These are the activations of a small neural network, seen along a few directions. Each row is one input.
Each table varies a few parts of the input and shows all the possible inputs, shuffled.
Descriptions start from the smaller parts, as in this example, which fits no table here: one of 6 places along a line, together with either a single point or one of 11 places along a line or (one of 2 separate values, together with one of 8 places around a ring).
Shared parts are said once, and a part with two or three values counts as separate values.
(in the rows, 128 means zero)

Other details of the inputs shift rows strongly along two fixed directions, in all tables alike. That doesn't count.

A family of inputs:
R1: [167 135  70 152 113  78 156 108 126 181 127 230 136 187 197 118]
R2: [136 119 107 150 122 149 164 115 115 131 119 170 131 169 124 130]
R3: [153 114 176  81 167 144 121 118 103  48 154  82 152 119 139 161]
R4: [195 175 157 139 170 170 212  63 115  93 128 237 206 178 176 170]
R5: [108 108 204  84 179 197 145 117 105  47 149  61 136 101  93 153]
R6: [108 145  52 160  92  51  97 168 154 200  94 134 105 134 136  94]
R7: [194 163 100 158 102  70 146 107 120 191 104 224 149 167 189 114]
R8: [ 41 107 125 132  84 153  46 189 148 145 117  11  66  50  42  75]
R9: [ 95  84 144 120 128 169 100 139 118 108 141  63  95 114  60 119]
R10: [ 75 145 117 144 100 130 144 128 167 153 120 146 101 112 121 144]
R11: [182  72 166  98 175 147 134 110  84  70 175 120 141 139 117 140]
R12: [129 101 158  92 169 199 140 136  67  53 132  66 148 116  60 130]
R13: [ 47 125  78 132  83  63  76 178 200 200 131  74  74  79 130 118]
R14: [ 84 121 134 102 121  87  95 155 163 133 128  64 101 101 133 120]
R15: [115 183  63 160  93  45 112 135 201 205 101 169 133 140 183 112]
R16: [120 161 107 168  90 122 123 134 137 171  93 147 111 127 106  99]
R17: [176 163 172 148 161 176 181  78 103  98 140 203 179 170 179 180]
R18: [178  83 174  83 155 154 110 128  78  75 149 102 140 101 117 127]
Description of these inputs: one of 2 separate values, together with either one of 4 places along a line or one of 5 places around a ring.
The inputs of R14 and R5 match in every part but the choice among 2 separate values. If R3 is changed in the same way as R14 into R5, which row does it become? -> R17

A family of inputs:
R19: [146 111 153 131 152 199 179  97  96  94 142 167 143 152 103 153]
R20: [180  93 191  89 165 155 147 108  84  73 163 129 148 124 141 163]
R21: [171 173 131 137 139 121 144 108 127 126 111 170 170 146 163 137]
R22: [154 122 173  97 179 175 172 103  90  56 138 122 165 138 126 158]
R23: [ 96 134 128 167  91 152 119 129 137 167 120 148  94 129 101 112]
R24: [ 96 147 139 143 105 118 118 130 161 157 120 133 105 116 133 125]
R25: [103 142 148 123 119 127 103 131 155 129 132 102 116 110 135 137]
R26: [104 117 112 108 119 106  74 176 129 129 118  37 108  75  92  99]
R27: [154 148  78 187  70  37 124 115 166 234 120 252 110 178 203 107]
R28: [142 142 121 163 125 165 171 104 101 136 117 193 140 172 126 131]
R29: [139 153 131 128 140 128 160  99 151 126 134 177 152 153 170 162]
R30: [ 62 135 115 109 123 126  84 162 155 114 121  31 108  93 102 119]
R31: [179 119 168 125 164 209 163 107  60  70 127 136 166 137  85 131]
R32: [136 134 150 118 152 150 172 100 133 106 135 161 147 142 143 159]
R33: [ 82 139 124 119 120 130  85 166 144 122 104  37 111  75  79  98]
R34: [116 107  87 124 108  82  66 173 134 147 119  61 106  95  98  77]
R35: [ 85  86  89 117 109  87  81 164 157 149 140  69  87 102 105 103]
R36: [135 176  60 180  79  42 144 124 163 229 103 238 123 177 207 120]
R37: [187  78 150  88 177 141 149 113  69  60 159 120 161 148 132 140]
R38: [ 91 104 113 107 121 109 105 155 149 135 139  78 100  97 116 129]
The inputs of R22 and R32 match in every part but one. If R37 is changed in the same way as R22 into R32, which row does it become? -> R35
Describe the family of inputs behind these rows. -> one of 4 places along a line, together with one of 5 places along a line
Change only the place on the line of 4 in R26. List by row number the other rows that result. -> R20, R36, R38
